Each row below holds a small network's activations on one input, seen along a few directions.
Each table varies a few parts of the input and shows all the possible inputs, shuffled.
Descriptions start from the smaller parts, as in this example, which fits no table here: ring(8) and (point or line(11) or (values(3) and line(6))).
Shared parts are said once, and a part with two or three values counts as separate values.
In the rows, zero is written as 128.

Other details of the inputs shift rows strongly along two fixed directions, in all tables alike. That doesn't count.

A family of inputs:
x1: [107 137  94 117 168 129 104 204  84 114 166  76 156]
x2: [142 122 127 124  87 129 142  60 193 173  70 171  98]
x3: [144 146 186 113 122 187 151 114  27  68 133 105 118]
x4: [ 89 164  85 165 167 103 152 152 135  73 159  64 165]
x5: [109 140 128 149 135 122 133 152  89  73 162 105 170]
x6: [ 94 145 154 109 122 181 146 135  35  73 171  55 140]
x7: [106 150 144 111 130 172 145 144  38  79 170  52 144]
x8: [152 110 162 116  75 137 134  60 147 148  67 187  94]
x9: [173 105 153 114  92 188 114  90 160 117  83 152  73]
x10: [112 140  67 130 166  71 112 183 215 222 126 148 160]
x11: [148 107 143 165 150  57 106 113 166 186 168 163 130]
x12: [135  74 173  87  38 146 135  64 136 178  68 196  84]
x13: [112  98  77 106 129  99  94 164 175 202 117 151 134]
x14: [145 132  21 179 170  11 119 179 235 211 132 194 198]
x15: [148 144 163 141 195  78 112 140 135 110 178 150 130]
x16: [114 152 150 127 124 155 146 100 107  94 129 100 124]
x17: [190 119 234 141 129 173 123  80  23  60 166  97  81]
x18: [ 92 167 146 136 160 126 135 162  56  59 175  82 169]
x19: [151 145   5 181 172  39 129 159 246 205 126 159 181]
x20: [128 177 118 140 159 146 144 129  88  81 146  69 144]
x21: [ 98 149  93 136 150 101 150 144 157 171 141 121 164]
x22: [191 125 208 135 153 136 116  97 123  98 140 176  71]
x23: [110 132  53 178 156  14 133 163 215 169 125 166 178]
x24: [130  80 102 111  79 123 128  85 170 198  73 173 107]
x25: [131  85 164  97  78 153 131  99  72 121 103 155 102]
x26: [ 87 131 132 135 134 142 118 152 149  80 137  91 122]
x27: [187 146  86 192 203  25  98 166 175 196 184 155 154]
x28: [140 174  51 156 179  83 134 152 169 158 134 115 164]
x29: [164  99 131 103  70 153 140  64 152 185  70 167  86]
x30: [ 74 149 131 159 148 105 144 164  80  45 173  82 168]
x31: [111 160  55 171 174  78 141 159 171 116 146  90 169]
x32: [ 95 137 145 150 125 114 146 133  97  61 139 106 144]
x33: [167 121 146 109  91 165 111  86 171 152  68 163  70]
x34: [135 154 115 121 166 149 123 166 117 134 135 103 132]
x35: [132 103 135 108 105 134 126 125  74 124 116 143 122]
x36: [118 156 142 113 143 161 109 146 107  95 135  86 124]
x37: [140 138 120 126 130 138 152 106 135 159 109 131 127]
x38: [136 124  41 126 155  55 100 187 227 251 122 169 152]
x39: [171  73 178  99  46 197 113  51 191 145  46 191  43]
x40: [144 119 154 104  97 155 134 114  63 120 122 133 119]
x41: [136 114  12 147 155  41 120 159 211 239 110 166 166]
x42: [142 151 104 153 134 142 148 114 132  81 118  93 121]
x43: [ 91 119 155  96 127 191 110 163  41  68 160  69 123]
x44: [126  44 184  89  24 158 127  47 123 165  59 215  69]
x45: [164  63 158  78  54 184 106  69 152 177  44 189  48]
x46: [110 166 105 165 184 110 130 194  56  47 199  66 200]
x47: [130 156 143 141 140 183 152 122  63  31 159  59 136]
x48: [124 142 105 121 159 124 119 167 160 170 126 123 137]
x49: [126 126 113 137 131 128 113 137 184 114 109 124 110]
x50: [127 106 134 109 107 169 138 107  74 114 117 105 114]
x51: [124 151 195 112 131 187 155 124   8  50 150  86 130]
x52: [201  91 245 112 111 159 117  37 138 110 103 207  35]
x53: [ 87 126  89 130 144  58 127 182 128 176 169 142 186]
x54: [160 139 120 134 123 110 129 112 142 145 103 165 127]
x55: [134 148 135 134 146 175 119 149 104  50 133  72 110]
x56: [107  93 120 111  95 138 135 104 131 158 108 145 117]
x57: [156  99 132 142  78 112 139  76 178 140  65 191  97]
x58: [141 116 212 128 153 122 117 108 118  91 165 161  99]
x59: [ 94 135  59 170 146  60 142 133 227 160 124 136 155]
x60: [115 141 130 127 142 164 112 165 122  79 154  88 138]
x61: [147 139 186  98 109 202 119 100  95  81 105 107  78]
x62: [147  83 175  87  49 150 135  69 112 166  78 183  88]
x63: [ 89 158 115 124 177 124 119 197 118 131 168  88 161]
x64: [102 149 133 101 147 163 116 185  66  95 172  61 145]
x65: [115 134 134 115 122 138 108 130 162 140 112 131 113]
x66: [115 132 177 110 112 154 152 116  69 106 128 126 132]
x67: [174 106 183 151 126  98 112  83 121 153 148 154  99]
x68: [ 99 130 131  99 130 143 110 171 109 136 156  98 133]
x69: [141 103 121 133  80 138 145  65 197 154  83 167 106]
x70: [152  85 141  82  70 152 108  96 176 201  69 175  78]
x71: [103 171  90 141 178 110 152 163 111 136 165  82 179]
x72: [ 99 148 146 132 157 176 112 180  79  37 183  58 147]
x73: [ 91 137  77 166 163  52 123 184 158 132 171 138 201]
x74: [120  98 150 116  86 111 139  92 164 193  87 202 120]
x75: [143 158 110 134 151 143 151 126 105 129 130 103 138]
x76: [137 123 106 116 112 122 138 116 141 177 116 133 131]
x77: [107 133 151 135 110 177 149 103 101  60 144  89 128]
x78: [ 85 158  36 165 199  53 106 218 215 147 163  97 183]
x79: [126  65 160  94  52 141 130  82 111 154  83 183  93]
x80: [104 174 157 129 154 152 139 150  30  39 170  68 159]
Description of these inputs: line(4) and (values(2) or (values(3) and line(6))).
Changing only the line(4) part turns x44 into x79. The same change can be made to x26. Which row results?
> x78
Changing only the line(4) part turns x37 into x71. The same change can be made to x52. Which row results?
> x15
Changing only the line(4) part turns x62 into x12. The same change can be made to x1. Which row results?
> x13
A walk changes only the line(4) part. It starts at x42 and steps to x31. List the rest of the walk in order.
> x4, x59
Which other rows does x25 become when the values(3) part takes its other values? List them by row number.
> x1, x50
Which other rows does x68 become when the values(3) part takes its other values? List them by row number.
> x6, x53
Which other rows does x11 become when the values(2) part takes its other values? List them by row number.
> x58

A family of inputs:
x81: [140 115 119 109 108 118 131 111 144 196  98 163 117]
x82: [149  92 185 112  63 161 130  64  99 121  90 153  78]
x83: [100 144  80 147 147 108 123 170 146 130 151  87 162]
x84: [116 134 159 123 127 175 139 129  72  47 133  93 118]
x85: [123 135 195 126 129 160 145 106  53  59 163 102 123]
x86: [203  96 174 128  91 174 131  30 162 130  71 168  40]
x87: [114 120  90 143 124  72 133 114 212 178  95 178 135]
x88: [123 137 149 105 107 207 130 133  64  65 130  72 119]
x89: [ 98 157 105 142 139 129 148 138 119  97 145  90 159]
x90: [103 154  76 123 156 127 131 172 134 153 143  88 165]
x91: [132 121  90 150 121  53 138 109 186 195 105 185 151]
x92: [117 138 122 119 167 111 119 164 113 155 164 119 149]
x93: [103 135 106 140 150 102 117 163 136 116 145 104 142]
x94: [129 142  93 131 153 101 116 175 107 140 152 118 160]
x95: [129 108 162  89  89 176 132  89 129 141  81 143  81]
x96: [110 143  85 144 143 126 137 157 141 115 140 103 161]
x97: [139 101 111 140 133  79 121 128 188 184 125 188 137]
x98: [177 144 145 151 142  93 110 104 220 166 109 186 104]
x99: [130 136 137 138 137 136 142 139  65  80 150 106 145]
x100: [143  89 196 113  83 158 119  77 111 122 115 154  81]
x101: [127 132 131 123 156 122 108 168  98 119 167 116 146]
x102: [112 142 108 121 152 129 115 176 114 106 144 101 142]
Describe the family of inputs behind these rows.
> values(2) or (line(4) and line(5))
